Each row below holds a small network's activations on one input, seen along a few directions.
Each table varies a few parts of the input and shows all the possible inputs, shuffled.
A made-up example of a description, with smaller parts first: one of 4 places along a line, together with either a single point or one of 9 places around a ring or (one of 3 separate values, together with one of 5 places around a ring).
Shared parts are said once, and a part with two or three values counts as separate values.

A family of inputs:
row 1: | -2.05 |  0.21 |  2.90 | -4.92 | -2.65 | -2.93 | -7.12 | -2.29 |  2.98 |  1.22 |  0.02 |  3.18 |  0.27 |
row 2: | -1.54 | -4.05 |  0.46 |  2.06 | -1.93 |  0.48 |  6.43 |  3.85 | -5.65 | -2.37 | -0.28 | -4.28 |  1.18 |
row 3: |  0.70 | -1.98 | -0.51 |  4.26 |  3.26 |  4.48 |  6.01 |  3.20 | -3.85 | -0.77 |  0.73 | -2.64 |  0.99 |
row 4: | -3.55 |  1.62 |  5.68 |  0.52 | -0.64 | -1.02 | -3.69 |  2.23 |  1.06 | -5.32 | -3.92 | -1.10 | -3.17 |
row 5: | -4.27 | -1.09 |  4.63 | -4.63 | -1.54 | -4.92 | -4.52 | -0.07 |  1.96 | -2.60 | -2.90 |  0.33 | -1.75 |
row 6: | -1.86 |  5.10 |  5.27 |  3.78 |  3.24 |  1.81 | -3.27 |  0.02 |  0.73 | -3.81 | -2.44 |  0.86 | -2.81 |
row 7: |  4.31 | -0.52 | -5.96 | -1.77 |  1.01 |  2.82 |  2.35 | -0.47 | -1.25 |  3.92 |  1.10 |  1.96 |  4.48 |
row 8: |  0.63 | -3.18 | -4.00 | -4.44 | -3.84 | -0.87 |  3.55 | -1.39 | -0.95 |  2.07 |  1.33 | -0.13 |  5.97 |
row 9: | -1.35 | -4.23 | -1.03 | -3.62 | -3.18 | -4.01 |  6.81 |  1.75 | -3.08 | -0.42 |  0.24 | -2.76 |  3.74 |
row 10: |  4.25 | -0.27 | -3.92 |  3.50 |  4.06 |  4.70 |  2.73 |  1.55 | -2.39 |  2.16 |  1.26 | -1.52 |  2.89 |
row 11: |  0.71 |  0.36 | -7.16 |  3.18 | -3.62 | -0.87 |  4.89 | -3.67 |  5.95 |  5.54 |  3.73 | -2.75 | -9.65 |
row 12: |  2.68 |  3.00 |  1.34 | -2.00 |  1.79 | -0.50 | -7.55 | -2.88 |  2.76 |  1.40 |  1.56 |  5.98 | -0.80 |
row 13: |  1.34 |  5.01 |  2.30 |  4.10 |  4.05 |  0.82 | -6.60 | -1.83 |  1.74 | -1.03 | -0.42 |  2.86 | -1.33 |
- Describe the family of inputs behind these rows. => either a single point or (one of 2 separate values, together with one of 6 places around a ring)
- Change only the place on the ring of 6 in row 10. List by row number the other rows that result. => row 2, row 3, row 7, row 8, row 9

A family of inputs:
row 14: | -2.01 | -3.98 | -0.63 | -1.18 | -2.78 | -1.97 |  4.69 |  1.47 | -0.95 | -0.23 |  0.01 | -2.98 | -1.50 |
row 15: |  0.63 |  2.13 | -0.22 |  4.77 |  1.84 |  2.34 |  2.41 |  0.50 | -0.90 | -1.10 |  0.17 | -1.11 | -1.13 |
row 16: | -1.76 |  2.85 |  3.96 | -2.99 | -0.75 | -2.37 | -7.64 | -2.03 |  3.71 | -1.20 | -1.21 |  3.14 | -1.90 |
row 17: | -4.43 | -1.19 |  5.95 | -3.89 | -2.20 | -4.23 | -3.05 |  1.63 | -0.96 | -4.48 | -3.04 | -0.30 |  0.93 |
row 18: | -0.44 | -2.88 | -1.88 | -2.79 | -1.91 | -0.22 |  3.86 |  1.36 | -1.82 | -0.27 | -0.86 | -1.96 |  4.17 |
row 19: |  0.36 | -3.65 |  0.07 | -2.44 | -1.06 | -0.56 |  2.17 |  1.46 | -3.66 |  0.47 |  0.77 | -0.31 |  4.51 |
row 20: |  1.21 |  1.97 | -2.84 | -0.01 | -1.15 | -0.84 | -0.64 | -3.47 |  3.06 |  3.00 |  2.04 |  1.49 | -1.40 |
row 21: |  1.69 |  1.81 | -1.35 |  2.99 |  2.99 |  3.76 |  1.40 |  1.33 | -1.36 | -0.72 | -1.03 | -0.89 |  1.06 |
row 22: |  2.26 |  0.37 |  0.36 |  3.11 |  4.09 |  3.33 |  0.12 |  1.74 | -2.79 | -0.33 |  0.82 |  0.81 |  1.80 |
row 23: |  3.02 |  0.24 | -2.07 | -1.68 |  0.99 |  0.49 | -2.79 | -2.21 |  1.03 |  3.34 |  2.34 |  3.38 |  1.26 |
row 24: |  0.71 |  0.15 | -2.88 |  0.08 | -1.28 | -1.13 | -0.78 | -2.26 |  3.86 |  3.61 |  2.06 |  0.59 | -4.72 |
row 25: | -1.45 | -2.26 | -0.88 | -1.18 | -3.08 | -1.74 |  4.75 |  0.22 | -1.75 | -0.57 |  0.20 | -2.40 |  1.85 |
row 26: | -2.51 |  2.78 |  6.30 |  2.00 |  2.75 |  0.43 | -4.90 |  1.22 | -0.09 | -4.37 | -3.01 |  0.70 | -1.57 |
row 27: |  2.37 |  1.35 | -3.96 | -1.70 | -0.34 |  0.71 | -1.75 | -2.50 |  2.61 |  3.29 |  0.76 |  1.78 |  0.94 |
row 28: |  0.34 |  0.30 |  0.07 |  4.91 |  1.89 |  2.01 |  2.18 |  1.55 |  0.02 | -0.45 | -0.03 | -1.94 | -4.30 |
- Describe the family of inputs behind these rows. => one of 3 separate values, together with either a single point or one of 4 places along a line
- Changing only the choice among 3 separate values turns row 27 into row 21. The same change can be made to row 23. Which row results? => row 22
- Change only the choice among 3 separate values in row 15. List by row number the other rows that result. => row 20, row 25

A family of inputs:
row 29: |  0.18 | -5.43 | -6.35 | -4.62 | -6.28 | -2.96 |  7.64 |  1.33 | -1.32 |  1.67 |  0.19 | -2.66 |  2.66 |
row 30: | -3.82 | -0.18 |  5.73 | -6.72 | -4.31 | -5.18 | -6.01 | -0.24 |  1.49 | -4.00 | -1.77 |  2.10 | -0.62 |
row 31: |  5.22 |  2.10 | -5.56 |  6.20 |  4.21 |  5.24 |  4.69 |  0.13 | -2.86 |  1.61 |  3.01 | -0.01 |  0.70 |
row 32: | -1.58 | -2.56 |  4.52 |  1.33 |  2.26 |  1.99 |  2.97 |  6.30 | -5.93 | -5.39 | -3.65 | -3.50 |  3.15 |
row 33: | -3.98 | -5.68 |  2.31 | -6.33 | -4.94 | -5.64 |  1.54 |  1.25 | -2.13 | -1.75 | -0.64 | -2.89 |  4.45 |
row 34: |  2.79 |  1.19 | -4.03 | -2.69 | -1.20 |  0.95 | -4.28 | -4.76 |  6.25 |  6.37 |  2.97 |  3.27 | -2.02 |
row 35: |  2.90 | -2.68 | -7.88 | -2.33 | -1.84 | -1.16 |  4.59 | -3.77 |  0.75 |  7.16 |  4.60 |  2.00 |  1.84 |
row 36: |  3.80 |  4.24 | -2.23 |  7.36 |  4.15 |  5.27 | -3.32 | -1.31 |  1.87 |  2.03 |  1.65 |  0.88 | -4.12 |
row 37: | -0.91 |  5.94 |  3.88 |  4.98 |  5.56 |  0.87 | -5.95 | -1.30 |  1.76 | -1.74 | -2.06 |  1.79 | -3.39 |
row 38: |  0.22 | -1.72 | -1.24 |  4.98 |  0.85 |  4.09 |  9.44 |  3.65 | -4.66 | -1.59 | -0.95 | -4.53 |  2.43 |
row 39: | -3.50 |  0.76 |  8.50 |  1.98 |  3.12 |  0.52 | -3.68 |  3.31 | -1.10 | -6.04 | -2.77 | -0.42 | -3.36 |
row 40: | -1.32 |  4.01 |  2.37 | -4.14 | -1.59 | -3.98 | -7.64 | -4.58 |  5.89 |  1.67 | -0.59 |  3.97 | -1.73 |
- Describe the family of inputs behind these rows. => one of 2 separate values, together with one of 6 places around a ring
- Changing only the place on the ring of 6 turns row 31 into row 38. The same change can be made to row 35. Which row results? => row 29
- Change only the choice among 2 separate values in row 30. List by row number the other rows that result. => row 39

A family of inputs:
row 41: |  2.52 | -2.33 | -6.27 |  0.93 | -1.10 |  1.56 |  6.65 | -0.20 | -1.02 |  3.59 |  2.34 | -2.04 |  1.27 |
row 42: |  2.20 |  1.11 | -1.28 | -0.16 |  1.74 |  1.53 | -2.08 | -1.15 |  0.54 |  1.85 |  0.94 |  2.06 |  1.58 |
row 43: |  0.45 |  1.36 | -0.94 | -0.70 | -0.89 | -1.06 | -2.57 | -2.37 |  2.88 |  1.86 |  1.14 |  1.55 | -2.16 |
row 44: | -1.77 | -0.11 |  2.85 |  1.51 |  0.35 |  0.30 |  0.29 |  1.75 | -1.16 | -2.76 | -1.48 | -1.38 | -0.78 |
row 45: | -0.58 | -0.77 |  1.99 | -1.56 |  0.46 | -0.35 | -1.14 |  1.32 | -1.93 | -1.75 | -1.13 |  0.28 |  3.09 |
row 46: |  1.30 |  1.16 | -1.28 | -1.89 | -0.12 | -0.19 | -2.78 | -2.16 |  2.18 |  2.02 |  1.02 |  2.42 |  0.29 |
row 47: | -2.76 | -0.19 |  2.73 | -0.13 | -1.03 | -1.74 | -0.43 |  0.72 |  0.50 | -2.21 | -1.56 | -1.27 | -2.27 |
row 48: | -0.24 | -4.41 | -2.38 | -0.68 | -2.01 | -0.38 |  7.37 |  2.05 | -3.33 |  0.36 |  0.73 | -3.18 |  2.40 |
row 49: | -0.71 |  0.06 |  2.44 |  0.73 |  1.33 |  0.73 |  0.19 |  1.87 | -2.38 | -2.69 | -1.36 | -0.66 |  1.91 |
row 50: | -2.45 | -0.59 |  2.47 | -2.15 | -2.02 | -2.60 | -1.54 | -0.04 |  0.43 | -1.44 | -1.16 | -0.06 | -0.47 |
row 51: |  1.15 |  1.80 | -0.66 |  3.28 |  1.71 |  1.86 | -0.46 | -0.44 |  1.05 |  0.63 |  0.56 |  0.25 | -2.69 |
row 52: | -1.34 | -0.79 |  1.96 | -3.15 | -1.26 | -1.82 | -1.67 |  0.41 | -0.48 | -1.31 | -1.21 |  0.67 |  1.77 |
row 53: |  0.11 |  1.77 | -0.59 |  1.53 |  0.12 | -0.40 | -1.22 | -1.44 |  2.92 |  1.00 |  0.55 |  0.24 | -4.02 |
row 54: |  2.13 |  1.93 | -1.06 |  2.44 |  2.72 |  2.56 | -0.60 | -0.32 | -0.21 |  0.87 |  0.63 |  1.12 |  0.08 |
- Describe the family of inputs behind these rows. => one of 2 separate values, together with either a single point or one of 6 places around a ring
- Changing only the choice among 2 separate values turns row 41 into row 48. The same change can be made to row 51. Which row results? => row 44
- Change only the choice among 2 separate values in row 52. List by row number the other rows that result. => row 46
